A small network was trained on invented records. Each row is its activation on one of them, seen along a few directions.
Each row is followed by the record's values for the fields VOF, ZOK, MAZU, DUMO, ZISU, MIR.
Not every record has every field; a missing one is left out.
Other fields move the rows too, some of them a lot.
Random noise pushes rows far along 24 fixed directions. That doesn't count. These rows show it; they differ only by the noise:
-122,-293,153,60,-177,-6,222,-179,97,215,21,266,-227,26,-132,43,-190,43,-219,-38,-20,205,54,-43,111,226,309,55,-28,68,-432,-102,-448,244,-26,32,226,7,-108,-94,-305,-65,254
218,-404,-387,-468,-86,-183,97,-5,78,19,173,337,-57,199,-351,34,-198,135,174,-143,437,207,-179,-76,158,-19,291,27,238,382,362,-293,-342,-337,316,-1,0,-33,120,197,-415,-2,-204
17,-213,-8,372,-85,-197,-199,531,271,186,-210,-35,371,337,-30,231,-435,-185,-11,-19,102,-38,-80,195,27,166,-249,192,-118,358,210,-168,94,25,189,8,-171,-17,151,-431,-66,-234,379
-177,166,38,-52,-206,-82,246,-83,260,-36,33,-235,251,193,218,-2,96,81,-154,-31,186,-54,-109,-543,-139,78,346,-213,-162,-215,117,-11,232,-102,-154,109,-68,31,139,99,162,33,-170
522,-51,-304,-241,100,-43,-160,274,-103,-197,-368,-20,242,255,126,235,185,-48,-48,370,-79,-7,468,27,-115,-143,-295,404,-276,-232,203,11,25,-219,-211,-209,-110,-284,-15,-339,-21,321,-105
347,156,-52,81,480,-409,-185,422,317,195,-98,-17,301,-87,-76,-278,-154,-135,-247,286,-57,266,-157,-155,354,-57,159,-39,204,-197,-86,-144,-8,137,-52,-108,207,58,130,-109,-54,130,-371
25,-162,195,-33,-166,97,86,664,-175,-161,34,218,-148,-138,-71,348,-4,-323,24,274,234,148,-19,-26,-14,8,-85,-12,271,279,-232,153,-229,1,14,-222,-85,106,-47,-290,249,-134,-48
110,42,-120,115,233,170,-272,-30,210,-17,-3,207,-27,54,77,-9,-53,110,-101,282,171,97,-170,-366,-74,-186,-33,-230,-194,-23,230,-235,-44,133,7,-110,27,-28,92,-141,-133,23,-247
224,79,284,77,-5,314,373,-100,381,147,-189,-212,191,197,176,132,213,-135,-321,-462,-293,-407,-297,-89,71,5,146,-141,-416,-441,83,76,380,251,101,-56,98,-235,-127,51,-14,-59,-178
133,-324,-111,-294,244,59,77,-174,177,204,-447,-69,-119,34,-96,59,299,270,124,-132,-101,39,-50,237,2,-118,-20,-24,31,363,509,-248,112,277,9,-68,-75,-232,144,92,-288,59,129
-42,50,-42,10,142,-80,86,68,-119,46,176,-32,20,107,68,-161,7,168,249,-133,-102,-63,-50,46,-119,-143,-46,108,-264,199,141,-20,400,-60,100,-222,-155,457,-221,65,8,-118,191
131,111,83,174,-99,-277,243,269,323,161,162,131,160,275,-54,-34,291,49,60,104,98,-335,-76,-43,-49,39,263,-101,265,-221,-156,45,-6,239,-216,251,144,8,477,-33,-144,195,181
-51,238,84,45,143,217,80,180,124,65,68,-128,31,8,-280,285,-3,244,208,228,217,-434,8,-144,-190,-25,-134,-224,-218,225,135,-124,21,62,-173,169,23,44,271,-39,3,164,109
280,-13,-150,-46,93,-118,-309,148,-382,-14,-6,19,40,67,-147,276,-271,-101,278,-384,-179,255,-145,238,-202,-216,-351,219,-91,487,276,-311,255,-49,-97,20,-351,474,-146,-203,76,-300,248
-95,-13,-163,-82,-97,-518,-71,172,462,185,77,-85,-2,1,-164,-122,112,-101,-83,-111,332,-130,9,199,-133,160,-157,-2,-16,-7,135,275,62,-284,35,99,87,176,-28,-86,-107,-41,13
-55,-46,-197,-47,103,59,-89,-90,-364,-73,167,190,-202,-24,-258,296,18,-30,358,-83,-26,-165,-333,-226,142,-109,10,362,228,-102,324,-6,-120,-151,223,333,-111,-118,-120,-3,-97,-425,246
17,-42,72,-414,-72,-273,221,189,474,98,-305,66,-444,-158,-447,43,517,286,-95,414,354,326,272,67,-104,-58,85,-254,39,630,58,178,-115,110,-477,-423,107,213,172,50,96,320,29
-87,12,130,-229,290,110,-88,293,40,116,-214,-26,-71,-221,-2,-129,163,-291,-80,211,186,-149,-196,0,-120,132,-206,-4,48,-94,131,91,417,73,-205,-224,-25,-13,-155,-213,-34,-74,-11
392,219,-235,-330,201,-162,33,168,-87,108,-165,83,-104,-228,107,124,450,26,409,151,11,-81,102,-206,-67,-254,-48,63,362,-220,233,131,130,-326,3,223,48,88,-122,195,-61,108,6
159,-192,51,-36,-89,283,-138,-151,50,-134,-202,346,111,301,426,-228,-207,-180,-134,-107,127,49,-234,333,-84,-19,-90,-235,349,16,-216,-108,58,201,-255,-82,-64,-233,616,77,-114,320,252
-28,-248,70,-470,444,-206,264,315,-9,183,55,370,-175,-430,-293,130,265,-151,212,-4,-31,-49,-334,369,194,-373,-97,33,504,531,-91,82,39,181,179,-345,111,-148,-159,-71,-102,-36,208
273,45,-285,99,-291,230,-23,345,-461,-393,433,75,-87,171,-132,5,-61,-68,73,-87,-35,-180,85,222,-514,-350,-131,70,14,403,42,-132,218,-32,-302,-252,-189,420,-211,-240,-87,88,-133
-243,-47,-16,-346,-59,80,408,-434,-18,94,224,56,95,-12,390,-206,178,-176,21,-122,-144,-267,-204,-83,64,-202,-9,-219,15,-283,-503,76,70,49,142,-116,66,-362,-347,48,280,-14,-32
228,139,200,468,-124,-225,-128,-13,28,-112,193,-352,39,-335,-117,590,294,-254,-112,-337,-275,108,370,106,-257,11,-210,0,-115,-125,-215,-122,-61,-11,79,246,-410,-78,64,-219,310,-164,-67
-3,-8,-56,136,-205,-158,-126,146,-17,-122,-90,-100,-148,-217,6,-70,-133,20,-155,-233,60,464,163,17,-71,56,246,-7,281,331,213,-21,19,-207,33,64,-24,438,-125,139,-145,-75,-173
-576,197,261,214,-101,-42,301,-114,167,10,158,-408,-13,-362,-168,299,137,213,-124,34,66,-250,445,-296,-183,235,183,35,-386,74,-41,77,87,-208,104,132,-23,-46,-243,-16,10,-29,134

82,17,-57,49,-34,-236,162,-55,37,-46,439,201,-78,-42,-109,-70,135,-215,-18,-79,-158,-43,-350,-19,322,-237,151,-55,407,-316,-445,229,-341,84,155,52,127,-164,44,77,227,-121,-125 | VOF is simot, ZOK is tugor, MAZU is kes, MIR is tiza
78,-191,247,-196,-230,-144,5,488,37,-50,-134,592,262,281,170,94,-164,-365,-13,-1,341,73,-11,208,289,268,35,189,253,-118,-111,242,-100,-236,192,-68,132,-96,188,-162,-68,19,139 | VOF is simot, ZOK is tugor, MAZU is kes, MIR is tiza
-204,132,347,-306,-322,-43,-58,453,-253,-189,-87,507,136,174,29,418,-52,-292,108,-99,451,-36,-187,-157,34,265,124,120,314,-121,181,264,-27,-208,-224,467,164,200,174,-237,37,-186,120 | VOF is simot, ZOK is tugor, MAZU is kes, MIR is zal
-167,-283,67,-155,136,-47,178,168,-204,-115,36,-241,86,37,146,-195,212,6,69,30,-132,63,26,233,131,24,-15,11,62,42,-60,65,-19,217,126,-195,-155,-15,-8,-42,286,-55,-248 | VOF is simot, ZOK is tugor, MAZU is kes, MIR is dav
-407,-109,-16,-305,-226,-17,62,-40,-33,-206,-188,-155,-12,165,-70,49,-126,11,-282,-87,118,51,-158,58,-144,68,33,24,-16,226,89,185,-35,124,-539,59,56,49,134,-160,149,31,87 | VOF is simot, ZOK is modad, MAZU is kes, MIR is dav
386,0,172,99,305,184,-150,216,-365,-203,72,195,344,-137,108,343,-320,-386,0,265,-121,222,-113,-115,-3,-193,-123,22,284,60,-495,-471,23,162,-194,-245,-385,-395,467,-211,227,198,152 | VOF is niki, MAZU is monol, DUMO is git, ZISU is depif, MIR is guta
226,73,237,17,115,-41,256,-14,-34,398,-99,18,285,-212,312,190,88,-212,22,-26,-491,42,134,-93,-106,-191,24,-204,110,-34,-581,-487,117,521,-143,85,48,-177,-244,-301,82,68,107 | VOF is niki, MAZU is monol, DUMO is zetav, MIR is dav
-309,-113,-4,-192,-135,267,314,11,-10,-49,-88,-217,-54,182,-88,-107,94,252,96,163,111,-400,148,133,101,167,36,-36,-96,33,61,194,-196,47,-26,57,172,-180,58,87,13,152,-22 | VOF is simot, ZOK is modad, MAZU is kes, MIR is guta
13,213,-16,117,-421,237,-398,417,199,-237,-65,282,-133,429,-21,277,236,-240,-90,230,435,-215,-342,-294,-175,-38,-303,-222,-191,-246,515,354,-54,87,-225,128,96,115,37,-494,322,-318,-389 | VOF is niki, MAZU is kes, MIR is tiza
-16,59,-88,-88,-80,-10,90,-505,269,-61,36,-162,61,-48,35,-209,-245,-233,-314,-339,-47,6,-239,-16,93,-46,21,57,-134,-116,-129,162,383,-425,115,-389,-179,-285,-107,374,141,20,149 | VOF is niki, MAZU is monol, DUMO is zetav, MIR is tiza
-290,104,142,-94,204,-306,67,398,-31,151,-23,-266,134,-57,-184,-276,86,251,45,387,86,215,205,-173,221,242,269,-121,-57,60,31,-102,-127,242,-158,39,173,375,-73,-156,156,-17,-440 | VOF is simot, ZOK is modad, MAZU is kes, MIR is dav
15,173,-42,448,148,81,-492,29,-16,97,-34,44,-220,-154,-106,-247,-341,71,172,214,71,184,72,24,143,96,-207,8,50,147,105,-123,-30,-114,239,16,-33,290,-56,98,-56,-186,111 | VOF is simot, ZOK is modad, MAZU is monol, DUMO is zetav, MIR is guta
225,-69,-342,101,12,173,-200,84,69,14,-113,64,-51,419,327,-399,-190,197,39,7,19,-6,-334,77,29,-153,-73,-254,41,-222,193,180,-247,162,-57,124,273,299,204,126,-124,86,-256 | VOF is simot, ZOK is tugor, MAZU is kes, MIR is tiza
-401,-105,54,-422,90,-1,138,-26,167,-45,-93,205,-45,-208,-74,234,-36,219,-106,147,398,-173,86,79,-9,51,-22,-13,9,240,45,322,-296,-235,34,80,388,-235,130,49,-280,329,80 | VOF is simot, ZOK is modad, MAZU is monol, DUMO is git, ZISU is depif, MIR is tiza
1,206,128,4,-175,312,-19,42,-278,-498,139,16,225,-133,116,-131,40,28,-202,0,-42,-83,573,341,-58,-111,76,-83,97,227,-55,-116,151,-130,48,-236,78,-194,-28,36,-23,481,-538 | VOF is simot, ZOK is tugor, MAZU is monol, DUMO is git, ZISU is depif, MIR is tiza
-129,90,-172,-139,206,-38,-43,-79,-184,-6,-294,-154,-145,-278,-144,107,-142,226,-4,356,-92,380,39,-513,49,-129,274,110,198,188,137,-158,-122,9,-395,93,26,33,-72,44,-16,32,140 | VOF is niki, MAZU is kes, MIR is dav
73,55,5,198,408,108,-102,156,-47,24,346,-2,84,-337,-294,52,-361,-143,-224,117,-35,-192,-118,-96,9,-14,25,33,23,-84,-222,-260,-143,96,77,31,156,-169,-55,-171,-345,88,-220 | VOF is niki, MAZU is monol, DUMO is git, ZISU is depif, MIR is dav
-200,-192,-2,-308,315,-255,-172,182,148,-92,-107,-9,42,-476,90,-114,38,-244,-193,5,209,206,50,268,45,-6,-187,-25,225,101,97,176,115,-247,202,-289,-33,-176,-65,-44,-40,82,-229 | VOF is simot, ZOK is modad, MAZU is kes, MIR is dav
-320,-5,-136,-123,-274,-348,385,28,114,110,89,-131,16,95,174,-190,40,206,15,-116,-34,38,-162,-148,-30,-135,360,-100,219,142,-65,273,-55,10,-97,146,245,323,-110,189,64,-8,40 | VOF is niki, MAZU is monol, DUMO is git, ZISU is gofe, MIR is guta
-105,151,-29,-36,221,244,-71,-79,15,-36,-73,-325,221,-58,-10,-86,-352,37,-83,54,-156,-93,-131,175,38,-237,-294,-331,-109,368,-124,-189,75,193,-190,-156,-7,-148,114,-14,331,206,-113 | VOF is simot, ZOK is tugor, MAZU is kes, MIR is tiza
-424,-386,-188,-5,268,-159,-296,-199,-43,186,49,220,-3,-146,610,-158,58,-128,22,305,16,105,-10,-12,-318,-92,-454,55,-190,-185,-195,14,-31,139,190,-175,-98,-199,-319,-488,-102,-194,229 | VOF is niki, MAZU is monol, DUMO is git, ZISU is depif, MIR is guta
145,-132,-16,75,-242,-40,-28,-289,-284,-240,111,-49,-492,-275,-214,177,454,16,266,-578,-148,84,238,485,176,100,38,115,524,-204,105,292,-498,-211,392,554,-83,-27,138,444,-33,-177,-101 | VOF is simot, ZOK is modad, MAZU is monol, DUMO is zetav, MIR is zal
18,-69,177,-234,23,199,-18,-64,-589,-530,445,227,315,292,-288,295,-339,6,90,-87,63,238,-72,-85,326,-21,130,116,-279,189,-73,-403,-286,-34,149,-176,-290,-113,236,-96,369,-73,-424 | VOF is simot, ZOK is modad, MAZU is monol, DUMO is git, ZISU is depif, MIR is zal
-156,-422,-443,-111,-74,127,52,-307,-291,-55,-146,-56,71,57,369,-97,-481,-117,-79,-135,-276,122,-289,-43,-54,-222,64,241,369,104,-68,-123,-47,-19,-47,-20,-120,-372,-116,24,-194,-47,404 | VOF is niki, MAZU is kes, MIR is tiza
17,-117,14,-54,340,60,-140,-20,-113,201,126,-304,-33,183,-49,-225,-98,81,166,238,68,62,-94,-111,-51,316,-262,-84,-551,-335,-106,-160,-118,203,-99,-78,-221,287,91,-102,224,-160,-168 | VOF is niki, MAZU is kes, MIR is tiza
129,-88,-340,-24,-217,-242,-143,166,244,1,-237,194,333,472,294,-213,-271,-287,-405,-46,55,98,-397,-100,-58,-138,54,183,96,-11,193,23,314,-23,-232,-121,116,-31,-116,-325,-170,-44,63 | VOF is simot, ZOK is modad, MAZU is monol, DUMO is git, ZISU is depif, MIR is dav
413,69,-28,128,81,242,-8,-293,-65,37,170,177,-198,-189,-203,141,51,-264,-218,-348,-355,-190,-128,103,-46,-197,-63,122,-116,-239,-169,-101,105,68,66,-95,72,-220,-409,-68,-287,-85,-34 | VOF is simot, ZOK is tugor, MAZU is monol, DUMO is git, ZISU is depif, MIR is dav

Which values does each new row have?
-318,-86,-281,-87,-129,-300,-326,-422,-252,-133,6,15,-170,-161,-82,116,-145,-201,-128,-184,-35,143,9,122,-149,84,-211,478,179,-128,-61,222,-135,-329,-231,316,-97,-134,-145,-148,-70,-199,485 | VOF is simot, ZOK is modad, MAZU is kes, MIR is tiza
-234,-56,214,494,194,43,265,196,-25,150,-9,-451,-179,-428,260,-251,299,204,75,257,-335,6,286,91,-125,33,132,-146,284,77,-345,70,62,389,56,-75,-80,179,11,157,29,87,166 | VOF is simot, ZOK is modad, MAZU is kes, MIR is tiza
8,-21,-181,-406,344,142,-30,-242,-143,-33,-60,-104,133,-35,287,-17,56,110,-81,153,-41,126,-202,-303,-345,-297,-117,-170,-283,26,121,-254,251,153,-325,-218,-118,-38,-57,-116,63,145,-243 | VOF is simot, ZOK is tugor, MAZU is monol, DUMO is git, ZISU is depif, MIR is tiza
65,463,-46,142,-180,-150,-553,-56,411,153,-451,181,309,-15,66,173,68,-131,36,-65,248,-126,113,-17,-205,-49,-210,-200,304,181,619,-321,482,-127,-178,525,64,-252,162,-210,-188,58,164 | VOF is niki, MAZU is monol, DUMO is zetav, MIR is dav
-172,-273,46,318,-87,8,398,450,84,-192,212,-191,-127,-195,67,126,548,164,165,275,78,-104,262,-84,45,-80,245,-87,189,109,117,220,-152,-38,589,-288,-220,-198,18,80,88,-54,-260 | VOF is simot, ZOK is modad, MAZU is kes, MIR is dav
160,159,191,-21,-123,149,340,-101,-54,-16,171,30,-249,8,-328,175,273,-59,39,-44,25,-247,-84,-219,-37,153,229,157,-90,-320,-145,176,158,-131,-190,-81,-129,5,27,224,3,-34,271 | VOF is simot, ZOK is modad, MAZU is kes, MIR is tiza
92,152,83,-91,86,37,2,-83,319,130,-420,-39,189,-81,234,318,-505,147,-175,77,41,414,-95,-386,232,-102,33,-333,-95,159,-176,-36,-366,-114,-8,149,242,-13,222,214,224,210,-29 | VOF is simot, ZOK is modad, MAZU is monol, DUMO is zetav, MIR is tiza
286,-82,262,73,13,349,108,199,-16,-365,-80,237,-78,164,98,511,134,173,-146,74,58,81,96,-156,-316,-147,107,-41,-326,20,80,51,-44,168,-313,-252,-139,79,481,-50,-110,310,80 | VOF is niki, MAZU is kes, MIR is dav
198,-81,-184,123,-164,-319,-7,-61,89,-53,-198,105,335,375,434,-81,132,29,-59,153,-256,320,139,-143,-8,-232,166,126,122,-107,-69,-159,109,142,-190,-149,-186,-202,233,-133,109,146,226 | VOF is simot, ZOK is modad, MAZU is kes, MIR is tiza
249,103,-22,142,-161,8,54,-166,57,152,159,225,-156,180,-264,-22,-49,-25,200,-29,-178,36,-124,-12,414,-146,15,-138,52,-2,-313,-118,-340,157,165,52,84,-3,-115,66,287,-201,34 | VOF is simot, ZOK is modad, MAZU is kes, MIR is dav
-49,50,76,-353,-108,105,-375,-524,-14,-422,142,219,-21,41,-168,54,238,-76,-178,-136,326,90,347,258,-83,105,-307,-140,-392,-73,115,-146,-59,-199,-67,-113,-176,-330,128,-149,180,154,-448 | VOF is simot, ZOK is modad, MAZU is kes, MIR is dav
-214,332,-61,-7,34,-43,-97,-335,132,168,-237,-154,230,312,-231,-16,-206,209,-38,135,-163,-69,-170,-368,330,-15,115,-14,-223,-21,177,-268,-29,258,-316,360,191,-171,5,-139,248,-119,81 | VOF is simot, ZOK is tugor, MAZU is kes, MIR is dav
-198,265,-201,237,-86,-328,-216,-164,-69,-117,152,-26,117,35,119,-157,-4,154,-40,-176,-161,-59,137,17,-53,-115,85,205,70,-149,167,136,65,-159,13,400,196,194,-133,-5,-139,-24,23 | VOF is simot, ZOK is tugor, MAZU is monol, DUMO is git, ZISU is depif, MIR is dav
